[[128 125 127 128 130 128 130 130 124 127 132]
 [126 117 123 126 130 134 132 136 116 130 131]
 [130 129 129 129 125 127 119 124 138 132 142]
 [128 110 121 126 120 141 112 140 137 141 138]
 [123 134 131 129 133 123 136 118 111 134 122]
 [128 120 124 127 135 128 138 138 117 117 144]
 [117 139 134 129 136 120 138 109 101 142 120]
 [136 131 129 130 123 125 117 129 155 118 148]
 [127 122 126 127 121 136 119 131 132 140 111]]: 111

[[122 122 126 133 130 130 132 129 123 128]
 [120 133 127 126 125 122 131 134 132 125]
 [140 146 129 134 106 123 119 129 116 130]
 [119 133 128 119 128 120 132 137 137 126]
 [128 131 126 133 122 128 128 130 121 130]
 [132 127 132 124 134 131 125 120 117 131]
 [128 128 134 115 134 127 130 124 128 134]
 [121 112 131 135 135 130 131 125 122 120]
 [130 129 129 135 121 125 125 127 120 126]
 [125 134 122 141 119 125 126 131 121 120]]: 120

[[130 122 152 115 116 131 148 130 126 138 133 148 136 122]
 [130 140 131 147 131 126 111 130 123 144 119 115 121 138]
 [123 126 147 130 126 112 130 123 122 144 132 126 136 127]
 [151 148 130 126 112 130 123 122 123 114 130 122 129 127]
 [127 111 115 132 147 130 125 111 130 129 144 124 129 142]
 [127 132 112 130 123 123 123 136 141 139 132 142 129 134]
 [140 123 126 112 131 123 122 123 136 142  99 130 118 122]
 [135 138 114 115 132 148 131 126 111 130 119 109 121 129]]: 129

[[131 129 138 130 130 129 127 155 129 128 133 130 128 129]
 [127 131 130 128 128 135 122 126 130 120 128 126 127 128]
 [128 128 128 128 128 128 128 129 128 128 127 128 128 128]
 [129 137 126 133 130 129 128 129 119 128 135 129 128 129]
 [128 129 127 128 128 128 128 128 128 128 128 128 128 128]
 [128 129 127 128 128 128 127 129 128 128 128 128 128 128]]: 128

[[123 128 133 126 123 135 123 125]
 [123 141 129 139 131 128 120 115]
 [121 133 125 125 126 125 134 120]
 [127 128 148 119 120 133 125  99]
 [144 117 135 126 133 125 126 132]
 [133 126 129 133 131 129 122 134]
 [129 129 129 126 129 125 131 121]
 [138 119 130 124 130 126 129 136]]: 136

[[131 137 126 128 112 124 130 139 128 124]
 [123 127 119 128 132 129 129 137 126 136]
 [127 124 133 127 122 138 122 116 126 126]
 [128 126 143 131 131 146 124 112 129 122]
 [137 126 137 124 131 134 130 135 118 152]
 [130 124 139 125 125 124 131 151 129 128]
 [133 120 134 122 128 130 131 147 131 135]
 [134 118 120 131 109 131 137 122 131 133]
 [128 123 114 128 135 120 127 117 132 134]]: 134

[[118 139 152 100 100 135 127 143 155 115 150 119 152 100  99]
 [138 124 101 101 136 128 136 112 102 127 102 111 124 102 100]
 [145 123 105 154 155 126 142 134 155 121 153 112 127 102 101]
 [115 139 154 154 120 122 116 138 123 145 100 145 130 150 101]
 [126 149 102 101 101 144 122 155 123 127 107 125 101 154 101]
 [121 124 152 100 101 117 118 139 153 124 100 124 101 102 102]
 [108 148 152 100 100 131 108 148 101 132 101 116 103 100 101]
 [150 106 155 155 156 113 151 107 156 117 155 141 156 155 155]
 [124 117 153 153 100 117 122 107 155 130 101 136 154 101 102]]: 102
---
[[115 105 130 114 118]
 [131  98 124 101 117]
 [123 157 136 151 145]] ans = 151

[[107 114 151 140 130]
 [137 156 124 132 126]
 [149 118 127 145 123]] ans = 145

[[136 130 107 154]
 [116 125 108 104]
 [126 123 107 149]] ans = 107

[[126  98 133 116]
 [130 130 133 110]
 [136 137 137 115]] ans = 137

[[140  99 137 128 122 115]
 [128 118 155 105 106 114]
 [152  98 129 134 111 137]] ans = 111

[[131 122 119 150]
 [133 123 128 153]
 [130 126 133 148]] ans = 133

[[123 136 141 120]
 [153  99 102 156]
 [117 122 117 134]] ans = 117
---
Input: [143 104 112 120]
Output: 104
Input: [107 123 105 135]
Output: 123
Input: [140  98 104 154]
Output: 98
Input: [131 118 125 104]
Output: 118
Input: [150 157 146 104]
Output: 157
Input: [125 126 152 126]
Output: 126
